Each row below is a small network's average activation on inputs in which a field has the value named, seen along a few directions.
Related values have similar rows: they may be neighbours, one step apart, or belong to one group.
In the rows, 128 means zero.

Other fields vary at random and push rows far along two fixed directions, the same in every table; ignore that.

Field Dop:
l3: [125 104  59  91 153 177  97 114 121  47]
l4: [116 139 157 133 118 105 141 131 110 159]
l5: [123  53  78  98 185 148 131 107 114  91]
l10: [136 104 104 120 128 136 123 132 122 141]
l2: [128 120 146 140 125 112 137 118 133 156]
l1: [128 114 123 131 138 125 132 127 137 114]
l8: [151 168 165 170  85 101 122 158 159 184]
l12: [123 181 154 148 111 124 123 144 160  92]
l9: [133  50 121 100 157 111 162  94  81 200]
l7: [116 197 121 123 121 153 110 136 130  59]
l6: [115 199 166 136 107 137 117 137 135  75]
l11: [142 106 142 145 109 107 141 137 134 218]
The values of Dop form 3 separate groups.
Question: List the group mates of l5, in the order listed.
Answer: l2, l1, l12
Question: List the group mates of l3, in the order listed.
Answer: l10, l8, l11

Field Nal:
b1: [114 120 107 114 161 137 138 121 127  85]
b4: [120  32  88  94 191 132 159  93  91 137]
b3: [135 120 109 105 135 147 134 113 110 121]
b5: [120 153 107 106 137 152 105 148 120  71]
b6: [131 153 157 144 100 108 135 135 118 184]
b14: [115 191 157 142 111 140 110 135 149  57]
b12: [130 140 143 148 106 119 130 134 155 169]
b13: [134 151 157 157  92 112 133 148 160 175]
b11: [146 172 151 156  93 116 117 155 159 136]
b8: [123 132 161 142 124 111 126 124 126 138]
b10: [152 116 116 130 132 122 118 129 138 124]
b2: [125  71 132 120 150 111 158 107 104 162]
b7: [141  89 126 139 123 114 138 133 134 184]
b9: [127 128 122 123 123 133 129 113 109 143]
b15: [106 151  88 101 142 166  90 132 121  34]
The values of Nal form 3 separate groups.
Question: List the group mates of b8, in the order listed.
Answer: b1, b4, b14, b2
Question: List the group mates of b6, in the order listed.
Answer: b3, b5, b9, b15

Field Beti:
z7: [133 148 122 141 115 140 121 140 172 102]
z1: [121 170  97 110 122 157 106 144 128  76]
z15: [132 221 160 148  81 121 133 171 149 144]
z13: [114 172 166 143 121 118 139 132 135 108]
z6: [132 158 126 129 104 139 108 128 122 123]
z10: [122  93 124 117 148 132 159  90 109 140]
z11: [133  89  96 118 153 137 107 131 136  88]
z8: [135 130 138 146 122 117 104 142 140 118]
z4: [122 114  72  95 148 163 103 119 105  81]
z5: [143  57 107 124 150 115 139 122 133 166]
z9: [121  92 152 127 146  95 158 124 101 179]
z2: [135  85 111 132 136 128 145 113 146 170]
z3: [133  95 106 110 137 150 110 102 101 124]
z12: [113 161 150 125 126 126 116 146 122  87]
z14: [132 135 193 156 109  81 174 116 123 215]
The values of Beti form 3 separate groups.
Question: List the group mates of z10, in the order listed.
Answer: z13, z9, z12, z14
Question: List the group mates of z7, in the order listed.
Answer: z11, z8, z5, z2

Field Nerin:
j2: [128 142 152 143 121 113 136 135 137 139]
j6: [131 170 120 137 105 144  99 154 155  80]
j9: [113 144 111 121 144 146 112 126 142  50]
j1: [132 114 173 144 112  92 157 119 104 212]
j12: [122 169 157 134 109 118 124 142 121 137]
j8: [135 111  96 117 134 147 116 122 133 123]
j3: [132  67 123 125 155 115 147 113 116 167]
j7: [136 192 182 154  84 103 142 148 124 178]
j4: [131  75 126 120 149 118 153 114 122 152]
j5: [113 161 136 127 119 136 134 125 129 110]
j11: [136  38  60  94 171 148 125 103 104 130]
j10: [126 151 100 118 133 156  92 136 150  59]
The values of Nerin form 3 separate groups.
Question: List the group mates of j4, in the order listed.
Answer: j2, j9, j3
Question: List the group mates of j10, in the order listed.
Answer: j6, j8, j11
